Each row below holds a small network's activations on one input, seen along a few directions.
Each table varies a few parts of the input and shows all the possible inputs, shuffled.
A made-up example of a description, with smaller parts first: one of 3 separate values, together with either a single point or one of 11 places around a ring or (one of 6 places along a line, together with one of 8 places around a ring).
Shared parts are said once, and a part with two or three values counts as separate values.

Other details of the inputs vary at random and push rows far along two fixed directions, the same in every table; ignore that.

Table:
R1: [ 37   3  25  16   2  25  -9   9   8   5 -42 -11 -30  14   7]
R2: [ -4 -15  -5 -21   7  14  -6  28   3   2 -21 -15  -6 -11  14]
R3: [ 25  31   0  11  -4  33  -9 -37 -19 -32 -49 -11 -28  12   9]
R4: [  1   1  -9 -24   0  30  -9  -3 -15 -19 -42 -15 -11 -27  11]
R5: [-25   9 -13   7 -18 -32   3  -7 -11  -5  54  21  42  -2 -14]
R6: [-11 -13  12   9  -6 -34   4  38  11  26  46  23  28   1 -12]
R7: [ 32  19  15  21   8  35 -26 -21  13  -5 -49 -12  -6  24   4]
R8: [-35  46  -4 -28  31 -41  34  13 -19  15  -8  40 -28  11  21]
R9: [ -5 -31  -8   0 -19   4 -20  -3   1  -7  31 -17  45 -22 -22]
R10: [-20  37 -10 -12  17 -16  30 -20 -30 -37 -14  25 -41   0  -1]
R11: [ 14 -16  21  27  -6   8 -12  20  32   2  11   6  24  -4 -17]
R12: [-15  23   9 -22  17 -27  29  40 -11  19 -14  32 -36  -3  23]
R13: [-35   6  -9 -35  16 -45  50 -15 -39   3  18   2 -71  -7   3]
R14: [-34  24   2  -7  24 -54  36   2  -2  10  37  36  -5  15  -9]
R15: [ 18 -25  24  42 -23  11 -25   8  39  22  22  -4  27   1 -11]
R16: [-38  25 -17  -8 -20 -48  25  -2 -17  13  59  29  38  -7   7]
R17: [  3  14 -20   9 -24   0   0 -23  -8  -2  24  10  41   2   6]
R18: [ 17 -30 -16   1 -30  21 -17 -16   6   6  24 -26  54 -18  -5]
R19: [ -6 -15   2 -15  21   2  11   5  -6  -3 -25 -16 -65   3   7]
R20: [ 21 -42 -10   4 -19  24 -23  12  23  16  16 -30  47  -3   1]
R21: [-39 -24 -11 -30  12 -60  31  36 -14  23  59   7  -4   0  -7]
R22: [ 13  31  -4  -7  23  16   0  -8  -5  -1 -49  17 -19  17  19]
R23: [ 12 -19   3 -11  24  36  -9  11   6 -32 -51 -23 -38  -7  -5]
R24: [  3   1  12  33  -5   6 -24 -19  30  12  11   3  24  14  -9]
R25: [  3  20   6   4  24  19 -23   2   3 -17 -48  16  -8  10  -2]
R26: [ 20 -30   0  12 -32  14 -16 -23   7   6  30 -41  39  -6 -14]
R27: [ 25 -42   7  15 -20  18 -22   4  24  17  21 -46  32   8  -8]
R28: [  9   0   4  -1  -3 -16  17  25   4  30  13  19   4   7  13]
R29: [ 13 -12  -2  -6   6  40 -13 -18  -3 -42 -39 -24 -16 -23 -13]
R30: [  1  24  -3  15  -3  16  -6 -38 -11 -28 -26   4 -30   1   3]
Description of these inputs: one of 5 places around a ring, together with one of 6 places around a ring.
- The inputs of R4 and R2 match in every part but the place on the ring of 5. If R18 is changed in the same way as R4 into R2, which row does it become? => R20
- Which other rows does R5 become when the place on the ring of 6 takes its other values? List them by row number. => R3, R10, R16, R17, R30

Table:
R31: [ 35 -20  20  14   1  53 -37  31  23 -16 -51  -7   2 -16  -4]
R32: [  5   4  -1 -33  35  31   2  13 -14 -16 -81 -13 -60  -6  16]
R33: [ 20 -21 -11 -10   7  44 -26   1   7 -16 -35 -25   9  -7   0]
R34: [ 20  22  -2   9 -18   5   4 -15  -7  15  -4   3   6  11  20]
R35: [-24   0  12 -16  14 -78  58  38 -14  39  57  29 -41   8  -3]
R36: [ -7 -40 -10   5 -23 -37   7  -1  21  41  94 -18  61   8 -18]
R37: [  9  -9  -2  32 -26  32 -40 -19  36 -13  15  -5  74 -18 -16]
R38: [  9 -39   8  21 -22  20 -35  28  41  19  21 -15  57 -11  -3]
R39: [-13   0  -1  27 -20 -28 -13   8  30  21  70  21  95  12 -17]
R40: [ 13 -14  -6 -11   4  35 -21  -4 -12 -28 -37 -26  -4 -17   1]
R41: [ 18   2  -4  13  -5  54 -29 -16   1 -43 -56  -5   2 -17  -4]
R42: [  8  23   2  -5  18  24  11 -25 -25 -40 -65   6 -71   2   6]
R43: [ 14 -20  14  14  -1  13 -13  17  23  15  -9 -14 -11   4   5]
R44: [ -9  24 -10 -32  19  16  14  -3 -40 -40 -59   0 -70 -15  10]
R45: [-30  37   1 -11  24 -43  31 -10 -25   9   4  30 -49  20   7]
R46: [ -9  17  -2   7   3   6 -21  -5   3  -7 -14  16  14   1  -1]
R47: [-35  -4  -2 -36  19 -74  58  15 -19  43  51   7 -36  14   4]
R48: [ 28  -3  -7  25 -44  30 -35  -7  20  15  15  -5  84  -7   9]
R49: [-43  27  -3 -14  14 -71  58 -15 -21  16  59  34 -25   9   0]
R50: [-18  19  -6 -23  10 -25  37 -10 -36 -11  -1   1 -65   0   3]
R51: [ 14  21  12  25   7  12 -15 -10  14  -8 -15  10  13  25  -5]
R52: [ -4 -24  -2  -2 -14 -20   6 -11  -5   7  42 -22  16   0  -9]
- Describe the family of inputs behind these rows. => one of 2 separate values, together with either a single point or one of 10 places along a line
- The inputs of R52 and R40 match in every part but the choice among 2 separate values. If R36 is changed in the same way as R52 into R40, which row does it become? => R33
- Which other rows does R50 become when the choice among 2 separate values takes its other values? List them by row number. => R44

Table:
R53: [ -8  19   3 -25  29 -42  52   7 -32  11  -3  12 -82  22  13]
R54: [  9  -3 -14 -20  -2  38 -11  -6 -12 -19 -41 -16   4 -20  12]
R55: [ 10  -3   6  13  -5  15 -21  13  25  22  -7   9  36   6  10]
R56: [-22  34  -3  22 -30 -50  25 -30  -9  16  72  32  31   9  -3]
R57: [ 14  -4   4  -6  17  41 -24   6  -4 -37 -67 -10 -38 -16   2]
R58: [ 18 -50  -5  20 -38  21 -27 -26  24   7  48 -48  58 -12 -19]
R59: [ 28 -13  21  29  -2  23 -23  -9  29  13 -14 -19   0  16  -5]
R60: [ 30   5  -3  -6   3  64 -34   2  -4 -25 -79 -15  -7 -10  14]
R61: [ -4 -41  -7  13 -30  15 -31   2  23  -9  43 -25  66 -26 -24]
R62: [ 12  15   8 -10  32  28  -3  19  -8 -32 -78  10 -65  -2   7]
R63: [-51  65 -17 -36  43 -60  59 -23 -53 -21  -3  50 -64  19   7]
R64: [  3 -11  16  23   2  11 -25  24  34   4   1   3  20   1 -10]
R65: [ -5  -1  -4  -2 -13 -29  11  21   6  31  44  18  46   4   5]
R66: [-33 -14  -4 -16  -8 -76  53   1 -20  40  86  -1  -6  10  -8]
- Describe the family of inputs behind these rows. => either one of 2 separate values or (one of 3 separate values, together with one of 4 places along a line)
